These are the activations of a small neural network, seen along a few directions. Each row is one input.
In each table, some parts of the input vary, and every possible input appears once, in random order.
Descriptions start from the smaller parts, as in this example, which fits no table here: ring(5) and (point or ring(9) or (values(3) and line(6))).
Shared parts are said once, and a part with two or three values counts as separate values.

Other details of the inputs vary at random and push rows far along three fixed directions, the same in every table; ignore that.

Table:
r1: [  2.6   6.0  18.7 -17.9  15.6  65.1  42.1  -2.4 -79.6 -21.9  24.4]
r2: [-22.2  25.2  -2.1 -27.3  43.1  39.5  13.3 -28.7 -12.2  10.6  43.7]
r3: [-34.3  33.9  -8.2 -16.3  28.7  23.7  19.5 -35.0  19.2  35.5   3.3]
r4: [-19.9  11.2  11.0 -52.8  56.6  46.0   4.2 -37.0 -27.3   1.2  42.8]
r5: [-31.6  24.9 -36.3  19.4   6.4   8.4   6.5  11.3  30.7  22.0  21.7]
r6: [  6.7  20.5 -24.2  46.5 -39.1 -34.2  19.0  26.3  48.8  20.9 -10.9]
r7: [-24.0  38.9 -44.5 -21.0  32.1  16.0  10.7 -14.4  29.3  17.7  19.6]
r8: [ 22.1  -5.9  -4.9  39.6 -34.5 -31.2  -5.7  35.5  19.6  -9.1 -18.5]
r9: [ 22.7 -28.6  39.1  31.5 -18.1  19.0  -7.7  13.2 -49.1 -39.2   2.0]
r10: [ 23.4 -17.8  38.1  32.4 -37.5  23.9  12.9   8.6 -42.9 -28.4  10.2]
r11: [ -5.7  46.7 -20.0   0.2   9.7  29.1  37.5 -10.9  -5.5   3.9  43.6]
r12: [  5.4  -1.3 -47.3  34.4 -22.8 -43.6  17.9  67.3  41.8  26.4 -10.8]
r13: [  7.2  18.7  16.2  69.8 -44.3  24.2  39.4  12.8 -26.1  -8.9  18.1]
r14: [-20.9   3.1  19.0 -32.9  17.6  13.7  -5.8 -15.7  -8.8   5.9  -9.3]
r15: [ -1.7  25.3   0.2   6.4 -19.5  -9.9  15.0   9.4  12.0   1.3 -11.6]
r16: [-24.8  35.2  17.8   2.7   1.7  32.9  43.4 -25.6 -12.2   2.0   5.1]
r17: [ 11.9  -8.3 -23.8  12.5  -3.5 -34.2 -14.4  34.9  34.3   7.5  20.8]
r18: [ 15.8 -36.1  14.0 -27.4   4.8 -36.9 -38.8   7.4  11.9 -18.2 -30.3]
r19: [-14.7  40.7 -60.6  52.2 -29.8 -18.9  21.8  38.7  56.9  25.9  15.2]
r20: [ -8.7  40.3 -20.2   1.6  -3.8  51.8  32.2 -10.1 -23.2 -17.0  34.4]
r21: [ -8.4   7.4   6.5 -63.5  40.4  20.8 -14.4 -32.0  -1.1  -6.8 -19.3]
r22: [  3.9 -51.5 -12.2 -19.6  27.7 -20.9 -63.1  20.0  19.1  -2.5   6.5]
r23: [ 11.9 -20.3  -6.3 -23.9   9.3 -21.3 -16.1  -8.9  16.0   4.5 -21.2]
r24: [-22.6  12.4  25.5 -47.1  41.0  52.9   8.5 -46.7 -18.2  -5.4  -0.4]
r25: [-20.4   0.8 -23.2  20.7   8.4 -30.4  -4.3  -1.6  42.3  45.7 -13.7]
r26: [ 14.8 -34.2  19.7  39.0 -44.8 -33.7  -9.0  26.4  -1.3  -7.5  -5.7]
r27: [ 24.3 -12.1  19.6 -38.4  15.6  26.2 -12.1 -26.3 -42.7 -28.9  -4.3]
r28: [-23.7  31.9 -21.7 -20.7  18.5 -13.5  14.7 -26.9  24.5  24.0  -7.9]
r29: [  8.8 -56.4 -21.5 -61.8  40.2 -61.8 -73.1  -5.2  47.8  18.9 -42.7]
r30: [  8.2 -21.0  13.0   7.8  -5.2   5.3  -2.8  -9.5 -18.8   2.5  -1.5]
r31: [-43.8   7.3 -11.3 -36.9  45.6 -19.3 -18.8 -25.9  46.7  39.2 -23.3]
r32: [-12.8  41.7 -28.4  35.0 -40.2 -36.5  36.2  16.3  44.0  32.1  -6.0]
r33: [ -5.0   2.5   1.0 -27.7  31.0 -11.9 -15.3 -16.4   7.0  -1.5 -19.2]
r34: [-24.5   8.4 -35.0   1.8  27.6 -21.0 -13.9  12.6  56.0  39.7  18.5]
r35: [-29.6  41.3 -21.5  76.6 -28.5 -32.3  38.5  26.2  50.1  38.6  -4.1]
r36: [  4.6  17.0   3.3  14.7 -17.2   2.5  21.2   3.6  11.9 -10.5  -8.3]
r37: [ 18.7  17.5   3.9  58.5 -63.7 -16.0  42.1  24.4  -7.7 -14.4   4.3]
r38: [ 35.3 -52.1  28.9  24.7 -43.8 -24.2 -36.4  41.7 -12.3 -17.4 -11.2]
r39: [ 32.6 -62.0  28.5 -55.5  27.4 -24.3 -68.5  -4.2 -27.9 -39.4 -30.4]
r40: [ 45.6 -17.0  30.3  12.0 -41.7  18.4  11.8   7.9 -63.7 -40.8   2.0]
r41: [  6.1 -15.8  -3.9  42.7 -29.6  18.8  -5.3  36.5 -18.4 -23.1  25.5]
r42: [ 50.2 -41.1   9.1  34.5 -37.8 -33.4 -26.3  34.0 -10.6 -32.2 -15.5]
r43: [ -9.6  24.0 -16.2 -28.2  28.9  13.9  13.5 -40.2  -1.3  13.7  -7.4]
r44: [-16.2  52.7  -5.8   4.1  15.5  34.6  41.2 -30.7  -4.3   1.3   1.7]
r45: [ 37.5 -37.3  10.8 -18.5 -12.7 -28.6 -45.7  21.8   2.8 -13.3 -22.7]
r46: [ 16.7 -15.4  33.0  40.8 -33.3  13.6  15.3   2.6 -61.5 -30.1  14.7]
r47: [  4.8 -39.6  14.4  -2.4  -7.8 -29.8 -45.9  30.1  24.3   1.0 -26.8]
r48: [-24.7 -11.5  -2.4 -59.1  40.3  -2.5 -26.7 -32.5  22.8  34.5 -19.4]
r49: [ 26.2 -85.8  44.4 -56.0  12.5 -29.0 -79.2   3.6 -31.2 -25.4 -21.8]
r50: [ 12.7  -9.1  39.8  -7.0  -9.1  54.7  22.0 -29.5 -67.8 -28.3  12.9]
r51: [  4.7   7.4  -3.2   2.6  -3.2 -10.1   8.8 -13.2 -12.1  -8.8  -1.9]
r52: [ -5.2  15.3  30.8  14.6 -15.5  50.0  44.2 -32.4 -68.8 -22.4  26.4]
r53: [-34.6  21.6  -6.9  -6.4  24.2   6.6   6.0 -16.9  28.7  25.6 -12.0]
r54: [  4.0   0.0 -24.6 -11.2  16.4  -2.0 -10.0   5.5   8.0  -0.8  20.3]
Description of these inputs: values(2) and (point or line(6) or (line(4) and ring(5))).
The inputs of r50 and r23 match in every part but the values(2) part. If r14 is changed in the same way as r50 into r23, which row does it become?
> r15
The inputs of r19 and r5 match in every part but the values(2) part. If r17 is changed in the same way as r19 into r5, which row does it become?
> r4
Change only the values(2) part in r1. List by row number the other rows that result.
> r12
Change only the ring(5) part in r33. List by row number the other rows that result.
> r42, r43, r44, r51

Table:
r55: [ 10.4   2.1 -26.5  30.2 -26.1 -21.9   8.0  47.3   3.5   6.5  -8.9]
r56: [ 36.9 -68.7  65.1  14.7 -37.7  12.9 -48.3  52.4 -38.9 -46.9  -0.9]
r57: [ 61.1  23.4   4.4 -57.2 -13.5  15.5  20.1  -3.5 -42.8 -58.3   1.1]
r58: [  3.1 -23.4  35.2 -25.4  23.3   6.7  -1.0 -14.4 -30.8  -3.1 -32.7]
r59: [ 19.4 -65.0  12.9 -49.2   6.4   2.0 -51.0   6.6 -31.8 -20.4   1.7]
r60: [ -8.0  21.8 -25.4 -56.1  56.4   9.2  14.7 -49.4   1.7  20.0  -0.3]
r61: [  0.2  56.7 -18.2 -59.8  -2.3 -35.3  17.0 -15.4  63.4  17.2 -49.9]
r62: [-21.2   1.1   9.9  23.2  -0.6  -2.8   9.6  -8.8  17.4  10.1   7.4]
r63: [ 43.0 -53.9  30.2  43.1 -53.1 -44.4 -42.4  17.3 -35.9 -38.4 -11.3]
r64: [ 22.5 -24.3  -2.3  73.6 -49.2 -48.6 -18.8  42.7  45.1 -11.4 -25.0]
r65: [ 35.7 -60.8   0.4   2.8 -16.1 -34.4 -38.6  20.6 -19.3  -9.9  11.8]
r66: [-44.1  53.7   3.0 -17.7   9.1  47.1  43.9 -43.5  -1.2  42.9   3.3]
r67: [  5.3 -54.3  14.4  10.7  -7.1 -72.9 -33.5  21.3  40.4  40.9 -27.0]
r68: [-10.2   6.2  15.0  -0.8  -4.0   4.9   7.5 -30.2  -8.4  17.7   6.3]
r69: [-34.8   3.9  -4.7 -66.6  67.5  12.0 -41.8 -12.0  40.2  17.7 -39.1]
r70: [  0.0  -2.6  -2.5  15.9   2.9 -34.5 -50.9  14.2  47.1   9.6  -9.3]
r71: [-38.6  42.8 -25.8   5.9   2.9  20.5  28.2  24.4  41.1  36.1  23.3]
r72: [-14.7  17.8   8.4 -25.9  28.0  54.4  29.4 -38.9 -46.9 -18.5  47.2]
r73: [ 30.0   1.1  55.9  12.5 -19.8  48.9  41.3 -35.1 -84.4 -50.5   0.4]
r74: [  5.7  45.2 -32.3  75.7 -39.6  18.5  43.4  32.2  25.6  -3.9  24.8]
r75: [ 16.4 -43.6 -21.3  30.1 -19.4 -43.1 -29.6  64.9  18.7 -18.4 -18.9]
r76: [-38.2  71.4 -10.0  -6.9   9.4  43.3  48.6 -40.5   3.5  32.6 -19.5]
r77: [ -8.5  -7.4  38.0 -29.4  19.7  61.9   2.3 -24.3 -63.4 -43.8 -17.7]
r78: [-26.7   5.9  -6.6  -6.6  29.3 -19.7 -20.6 -33.7  38.1  12.2 -11.5]
r79: [ -3.4 -19.3 -15.5 -28.9  29.8 -23.2 -12.1  -9.0   6.0  31.7  11.8]
r80: [ 20.0  23.9 -10.6  66.9 -37.6   4.4  12.6  32.7 -16.3 -22.5  37.3]
r81: [-26.4  20.8   9.3 -32.5  38.1  -0.1  16.1 -60.3 -12.6  18.5  -1.3]
r82: [ 29.8   8.7  49.6  78.3 -68.0  35.2  28.4  33.0 -40.6 -30.9  36.0]
r83: [ -5.5  17.1 -22.3  82.3 -65.2 -26.1  64.8  55.3   7.8  33.1  26.7]
r84: [ -4.7  33.5  -7.9 -11.1   6.4  37.4  35.2 -52.5 -51.4 -14.8  37.2]
r85: [ -4.2  66.0  -1.4  49.2 -40.2  43.6  67.5 -32.3 -15.8  -0.2   3.0]
r86: [ 23.6 -44.7  17.1 -44.5  32.4  13.9 -44.6 -20.1 -58.9 -59.5  21.1]
r87: [ 29.0 -42.0  35.9 -32.0  23.8  17.5 -68.8  -6.5 -10.1 -42.7 -19.2]
r88: [  6.2  26.9 -24.3  57.7 -26.8 -21.2  49.6  13.2  -9.9  10.2  24.8]
r89: [-20.9   2.3  15.9  26.6 -23.3  -8.5  40.1   6.9   0.8  29.1  -6.2]
r90: [-37.8  41.1 -53.8 -16.5  28.8  -2.9  -1.7  23.0  69.6  38.2  -7.5]
r91: [-16.7  54.7 -51.9  22.5  -6.4   6.0  42.5 -15.6  35.4  29.8   7.5]
r92: [ -9.0 -43.5  39.7 -40.6  28.5  27.2 -35.7 -13.5 -17.7 -20.5 -11.0]
r93: [ -8.8 -21.3 -25.7 -16.7  22.4 -38.7 -47.5  26.9  58.0  29.4   7.7]
r94: [  2.7 -18.6  15.1 -21.9   8.0  37.7  -1.1   7.2 -37.2 -23.8  27.8]
r95: [  4.4 -47.5 -43.9  -3.0  11.1 -87.5 -41.7  56.6  58.4  39.5 -39.6]
r96: [-23.1  -7.1 -42.3 -72.6  71.7 -14.9 -41.1 -39.0  52.6  15.3 -11.4]
The inputs of r74 and r87 match in every part but one. If r79 is changed in the same way as r74 into r87, which row does it become?
> r67
The inputs of r68 and r65 match in every part but one. If r69 is changed in the same way as r68 into r65, which row does it become?
> r90
What is each input in this table made of?
> values(2) and (point or (line(4) and ring(5)))
Change only the ring(5) part in r58. List by row number the other rows that result.
> r67, r73, r81, r89
Change only the ring(5) part in r76. List by row number the other rows that result.
> r63, r66, r68, r85
Change only the values(2) part in r78. List by row number the other rows that result.
> r86
